Each row below holds a small network's activations on one input, seen along a few directions.
Each table varies a few parts of the input and shows all the possible inputs, shuffled.
Descriptions start from the smaller parts, as in this example, which fits no table here: one of 2 separate values, together with either a single point or one of 11 places around a ring or (one of 4 places along a line, together with one of 8 places around a ring).
Shared parts are said once, and a part with two or three values counts as separate values.

Other details of the inputs shift rows strongly along two fixed directions, in all tables alike. That doesn't count.

Rows:
r1: [  3 -16 -45  16  17 -70   5 -46 -12   1 -11   0]
r2: [ -1  13  24 -19 -15  53  -1  45   8   6   2  -8]
r3: [-13  -6  14 -41  34 -34  18  -2 -19  -7 -14  12]
r4: [ -8 -12 -39 -26  21 -76   3 -41  -1 -40  -6  26]
r5: [-12  -3   8 -48  27 -36  14   7 -15 -10  -8  11]
r6: [  3 -16  -8 -44  35 -40  12   4 -10  -9  -3  34]
r7: [ 6  2 25 -5 -2 53 -3 37  3 16 10 14]
r8: [  9   3 -73  82 -33 -48  -7 -78  13 -25  12 -22]
r9: [ 17 -11  37  26 -12  44 -13  26   4  39   8 -11]
r10: [-20  -1   5 -17  11 -28   5 -22 -21  -6  -5  -8]
r11: [ -2 -23 -20 -46  37 -86  10 -34  -2 -41 -16  40]
r12: [ 30 -10  38  18 -16  36 -14  24   5  41  13 -11]
r13: [ -8  16  28 -13   0  54   8  31  -3  22   4  -6]
r14: [ 2  9 22 -9  2 56 -6 34  7 19 10  9]
r15: [ 13 -30  46 -19  16   0  -5  28  -7  35  -5   3]
r16: [ -3  13 -72  97 -35 -13 -13 -61  11  -2  14 -37]
r17: [  9  13  13  -6 -23  72   1  41  12   9   1  -6]
r18: [ -4  12  28  -2 -12  59 -18  35  10  12  13   2]
r19: [ 22 -22 -42   1  22 -94  10 -50  -9 -11  -8  15]
r20: [ 23 -21  32 -16  23   0  -2  29 -13  48  -4   7]
r21: [ 32 -14  42  16  -6  33 -11  29   2  40  12  -9]
r22: [ 31 -24  -2 -26  28 -59   5  -8 -16  23  -6  17]
r23: [-25  47  -3  75 -53 108 -12   2   8  20  24 -45]
r24: [  0 -12 -10 -51  41 -40   9   1  -7  -8  -3  30]
r25: [ -7  13  29 -16 -12  50   0  39   4  12   4  -6]
r26: [  0 -16  -1 -50  38 -49   2  -3  -5 -22  -8  32]
r27: [   5  -21  -50  -57   37 -104   27  -30   -1  -59  -30   31]
r28: [ 34 -23  37 -15  22  -7  -1  27 -10  39  -2  10]
r29: [-20  26 -68  51 -26  -3 -12 -47  14 -33  18 -14]
r30: [ 10   1 -59  83 -28 -38 -10 -63  14 -16  14 -28]
r31: [ 28 -27   8 -25  25 -50   0  -1 -11  25  -2  12]
r32: [ -1 -21 -23 -45  39 -78  14 -31  -2 -33 -14  40]
r33: [-13   8  52  -4  -9  47  -3  19 -10  18  -1 -13]
r34: [  0  20  20   0 -20  72   5  39  17   8  -1  -8]
r35: [  7 -11  31 -32  14  14  -3  31  -2   2   1  25]
r36: [-10  -6   9 -46  31 -47  16  -2 -10 -22 -16  18]
r37: [  1 -19 -34  16  12 -62  -1 -38  -9   1  -6  -9]
r38: [-26  13 -28  11  -3 -27   1 -33 -11 -22   5 -14]
r39: [  4  -4  14 -53  21   0  18  28   1  -1 -12  15]
r40: [-26  41 -74  83 -49  19   3 -57  25 -41   7 -30]
r41: [ -4 -11   7 -53  29 -51  18   1  -1 -28 -21  22]
r42: [ 19 -11  36  16  -2  37  -8  30  -3  46   4  -4]
r43: [-36  49 -59 114 -64  51  -6 -68  11 -21  14 -53]
r44: [-17  19 -73  48 -21 -19   0 -63  16 -36   9   0]
r45: [-14  -6  18 -38  28 -40  11  -4 -16 -14 -12  12]
r46: [ 31 -15  40   3   6  24 -11  34  -5  50   9 -12]
r47: [-27  42 -82  84 -49  21   5 -58  23 -35  11 -33]
r48: [  2  32 -10  49 -59  91 -15  20  27 -14   8 -30]
r49: [ -8   7  39 -23  -8  36  -1  41   5   3  -4   2]
r50: [ -7   9  36 -23   9  39  10  33  -3  16  -4   4]
r51: [-16   5  49 -20   0  32  -5  32 -11  13   1  -3]
r52: [  3   7  33 -28  -3  37   2  42   9  -4  -9   3]
r53: [-10  13 -72 101 -38 -12  -9 -70   9 -11   7 -30]
r54: [  6   7  26 -19 -19  52  -9  48  10  -7  -5  -4]
r55: [-17  16 -57  58 -33  -8 -11 -42  11 -40  14  -6]
r56: [ -1  34 -16  47 -60  90 -16  19  21  -9  14 -33]
r57: [ 30  -1  25  24  -7  39 -11  27  -4  53  12 -11]
r58: [ -3  13  30 -17 -17  50  -4  47   9  -2  -4  -6]
r59: [ -9  -6  45 -42  23  11   9  17 -23  23  -9   2]
r60: [-23  -5  11 -15   8 -36   4 -22 -16 -15 -10  -3]
r61: [ 12 -15  41  14  -7  39 -11  26  -2  40   3  -8]
r62: [-11   1  40 -42  13   8   3  34  -7   2  -6   8]
r63: [ -2 -20   8 -50  27 -49   1  -4  -3 -21 -10  34]
r64: [  1 -17   2 -44  27 -37   3  11 -10 -10   0  29]
r65: [ 10 -30 -28   9  20 -86   2 -41  -4 -11  -7   3]
Description of these inputs: one of 5 places around a ring, together with either one of 3 separate values or one of 4 places along a line or one of 6 places along a line.
The inputs of r50 and r62 match in every part but the place on the ring of 5. If r40 is changed in the same way as r50 into r62, which row does it become?
> r49
The inputs of r34 and r52 match in every part but the place on the ring of 5. If r32 is changed in the same way as r34 into r52, which row does it become?
> r11
Which other rows does r24 become when the choice among 3 separate values takes its other values? List them by row number.
> r6, r44
Which other rows does r64 become when the choice among 3 separate values takes its other values? List them by row number.
> r4, r29

Rows:
r66: [-13  -1  10 -41  28 -20  11  11  -4  -4  -2  15]
r67: [ -1  -8  -7  -4  15 -15   2 -11  -8   8   0  10]
r68: [  8 -21  47 -92  43 -21  14  46 -18   1 -20  34]
r69: [ -2  -9 -15 -16   5 -25  -3 -10  12 -20  -3  10]
r70: [ -3  -6 -15  10   6  -8  -2 -12  -4   5   0   4]
r71: [ -6  -9 -29  -9  24 -56   6 -38 -11  -9  -6  14]
r72: [  5   0  62 -57  15  51   5  66 -11  22  -5  15]
r73: [ -1  -5 -20   7   2 -21  10 -21  -4  -3  -8  -9]
r74: [ 10   3 -16  27  -9   9  -5 -12   9   0  10   1]
r75: [  4  -5  20  -9   0   1  -1   8  -7   7  -1 -13]
r76: [ 14  16  26  31 -30  72  -7  32  12  30  10 -19]
r77: [ -9   2 -16  11  -3 -27  -7 -31  -7  -9   6   1]
r78: [ -5  13 -15  50 -25  40  -8  -1   8  11   8 -20]
r79: [ -1 -13 -19 -27  12 -43   2 -12   5 -27  -9  15]
r80: [-15  10  -5 -16  10  -6   9  -2   1 -11   2   5]
r81: [ -2   0  -6 -17  -1  -6   1   3   1 -18  -7   5]
r82: [ -6   0 -13  22 -10 -12 -11 -13   1  -7   7  -6]
r83: [ -3   3 -10  20 -10 -11  -5 -12   0  -7   2 -16]
r84: [ 10  18  24  27 -23  75 -13  19   7  32  18  -8]
r85: [ -2  -7 -13   7   8 -14  -1  -5  -2   2  -3   3]
r86: [  4 -22  15 -32  24 -45   0   8 -12  -3  -6  13]
r87: [ -3   2 -21  24  -4  -7   2 -11   3  -1  -3 -10]
r88: [ 13   2  17 -11  -1   8   7  10  -1  15  -3  -5]
r89: [  1 -10  15  -8   5  -7  -9   6  -7   6   6   7]
r90: [  8  14 -14  52 -32  42  -8  -1  16   6  12 -16]
r91: [  9   4 -12  26 -11  10  -6  -3  11   2   7  -2]
r92: [ -1   4   9   2  -5   2  -2  -4  -4   3   0 -18]
r93: [ -6   8  -9  -2 -10   8   0   2   1 -18  -4  -1]
r94: [  1   3  64 -56  19  53   5  66  -8  29   0  14]
r95: [ -4   2 -27  22  -3 -18   3 -19   1  -5  -5 -12]
r96: [ -8  15 -20  28 -29  30  -9  -6  15 -15   4 -13]
r97: [ 2 -6 19 -7  4 -5 -6 16 -4  6 -1 -3]
r98: [ 11  -5 -17  -2   2 -34  12 -19  -1 -10  -7   0]
r99: [ -4   5 -16  14  -6  -2   7 -19  -1   4  -4 -17]
r100: [ 10   7 -18  33 -17   3   0  -8  11  -3   4 -10]
r101: [  1   5  29  17 -20  49 -17  17  -2  24  18  -7]
r102: [  5   6 -28  29  -9  -4  -3 -31   7  -7  11   0]
r103: [-14 -16   9 -13  21 -48  17 -31   0 -33 -23  22]
r104: [ -5   2  16 -39  17   3  10  21  -7  -5  -5  14]
Describe the family of inputs behind these rows.
> either a single point or one of 11 places along a line or (one of 3 separate values, together with one of 9 places along a line)
Which other rows does r98 become when the place on the line of 9 takes its other values? List them by row number.
> r74, r76, r84, r88, r90, r91, r100, r102
Start at r69 and move only the place on the line of 11, one step at a time. The first step leads to r79. Which rows follow, in order?
> r96, r81, r93, r68, r72, r104, r94, r80, r66
Which other rows does r85 become when the choice among 3 separate values takes its other values? List them by row number.
> r82, r91

Rows:
r105: [ 19 -32  49 -90  37 -29  -1  63   6 -11 -15  44]
r106: [ 28  -3  67  33 -32  61 -22  24   2  53  10 -27]
r107: [  8   4 -22  55 -35  10 -13 -20  12   8  12 -40]
r108: [-52  32 -34  50 -47  11  -1 -45   3 -54 -13 -45]
r109: [ -8  19 -45  49 -16  11  -7 -27  -1   5  11 -11]
r110: [ -4  -5 -60 -19  29 -68  19 -57   0 -44  -8  29]
r111: [ -1  -1  22  65 -14  45 -13  -5  -8  43  17 -11]
r112: [-29   4  62 -93  51 -19  23  30 -30   1  -9  22]
r113: [ 6 15 29 -6 -5 79  1 42  5 43  7  3]
r114: [  3 -11 -53  -9   9 -83  21 -34  10 -39 -20   5]
r115: [  0   4  37  23  -5  74 -19  40   0  63  18 -16]
r116: [ -6  -5 -64 -25  19 -73   3 -46  -1 -50   5  37]
r117: [ 11  10 -36  50 -35   4  -8 -16   5 -12   7 -28]
r118: [ 26 -30  51 -82  44 -23  16  51  -1  -6 -24  39]
Describe the family of inputs behind these rows.
> one of 2 separate values, together with either a single point or one of 6 places along a line
The inputs of r116 and r105 match in every part but the choice among 2 separate values. If r113 is changed in the same way as r116 into r105, which row does it become?
> r114
